These are the activations of a small neural network, seen along a few directions. Each row is one input.
In each table, some parts of the input vary, and every possible input appears once, in random order.
A made-up example of a description, with smaller parts first: one of 8 places around a ring, together with either a single point or (one of 2 separate values, together with one of 4 places along a line) or one of 9 places around a ring.
Shared parts are said once, and a part with two or three values counts as separate values.
(in the rows, 128 means zero)

Other details of the inputs shift rows strongly along two fixed directions, in all tables alike. That doesn't count.

Rows:
r1: [115 117 129 112 117 134 118 139 123 130 131 118]
r2: [136 120 132 109 118 125 126 150 127 137 129 116]
r3: [145 181 146 219 112 157 167 102  38 136 205 222]
r4: [142 122 130 107 109 126 124 145 131 134 126 121]
r5: [116 114 127 110 114 133 123 138 121 129 129 121]
r6: [135 136 125 105 120 130 147 138 139 132 139 111]
r7: [140 116 126 107 114 124 129 145 127 135 127 122]
r8: [146 143  76 158 218  94  91  97 145 153  88 174]
r9: [136 141 124 112 127 130 140 139 139 133 140 109]
r10: [119 141 122 109 111 140 128 122 142 119 131 116]
r11: [167 166  84 140 222 128  94 117 149 129 111 160]
r12: [120 128 126 126  99 101 134 112 142 149 109 125]
r13: [138 134 121 105 119 130 145 134 143 131 138 112]
r14: [137 121 153 126 113 117 130 128 139 110 130 122]
r15: [114 130 135 130 108 100 130 119 144 155 114 114]
r16: [116 129 118 105 110 138 137 123 137 124 137 110]
r17: [112 137 126 113 118 140 128 129 138 128 141 102]
r18: [120 119 147 122 114 125 119 114 130 105 125 119]
r19: [113 109 129 128 112 138 136 128 124 119 119 118]
r20: [141 139  91 149 223 132  70 124 130 137 111 162]
r21: [108 116 138 131 116 138 125 135 129 121 119 105]
r22: [115 108 147 118 124 123 130 115 124 112 127 115]
r23: [139 206 133 206 101 175 174 115  42 160 221 198]
r24: [119 136 129 129  97 101 129 113 143 145 110 127]
r25: [130 112 153 127 125 115 138 133 131 118 137 119]
r26: [120 124 129 113 112 135 111 134 131 125 123 129]
r27: [156 136 116 162 226 114  94 118 136 123 119 161]
r28: [136 107 147 122 128 115 140 128 137 115 131 125]
r29: [142 139 124 106 115 133 141 134 145 128 134 113]
r30: [135 123 140 130 107 132 136 143 139 118 115 117]
r31: [119 107 142 120 122 125 130 112 125 111 128 121]
r32: [113 114 152 125 121 124 122 119 125 114 132 109]
r33: [119 133 120 105 109 140 132 123 141 121 133 112]
r34: [119 110 125 106 109 131 121 136 126 127 128 119]
r35: [130 118 137 134 121 129 135 148 137 124 120 108]
r36: [138 125 135 116 119 129 121 149 129 142 132 118]
r37: [114 136 118 112 126 136 130 128 135 126 138 110]
r38: [134 112 130 129 117 129 146 142 131 122 119 120]
r39: [155 127 112 151 225 111 103 116 138 119 113 164]
r40: [133 135  90 161 227 129  88 119 127 122  97 157]
r41: [136 119 132 108 108 126 133 148 121 137 131 121]
r42: [120 116 127 108 111 134 116 135 131 125 124 123]
r43: [115 120 135 128 115 138 121 129 134 115 110 117]
r44: [113 189 136 215  76 141 178  95  39 177 193 209]
r45: [115 116 133 129 113 140 130 128 128 118 115 120]
r46: [129 116 134 131 121 127 141 148 131 122 120 111]
r47: [110 112 131 126 122 135 133 132 125 121 116 116]
r48: [141 128 133 112 105 128 122 145 131 133 126 125]
r49: [113 112 147 123 125 122 126 119 122 113 131 114]
r50: [113 123 129 123 100 100 142 116 139 152 113 122]
r51: [120 113 145 121 118 124 124 113 128 108 126 120]
r52: [115 131 119 106 122 137 135 126 135 125 135 111]
r53: [155 133  93 159 219 124 106 131 131 127 101 162]
r54: [136 118 136 130 111 132 142 142 134 120 117 119]
Each input here is: one of 6 places along a line, together with either a single point or (one of 2 separate values, together with one of 4 places along a line).
The inputs of r4 and r41 match in every part but the place on the line of 6. If r45 is changed in the same way as r4 into r41, which row does it become? -> r47
The inputs of r13 and r23 match in every part but the place on the line of 6. If r31 is changed in the same way as r13 into r23, which row does it become? -> r32
List by row number the other rows that have the place on the line of 6 in common with r49. -> r1, r2, r9, r25, r37, r40, r44, r46
Which other rows does r33 become when the choice among 2 separate values takes its other values? List them by row number. -> r29
Which other rows does r20 become when the place on the line of 6 takes its other values? List them by row number. -> r1, r5, r26, r34, r42
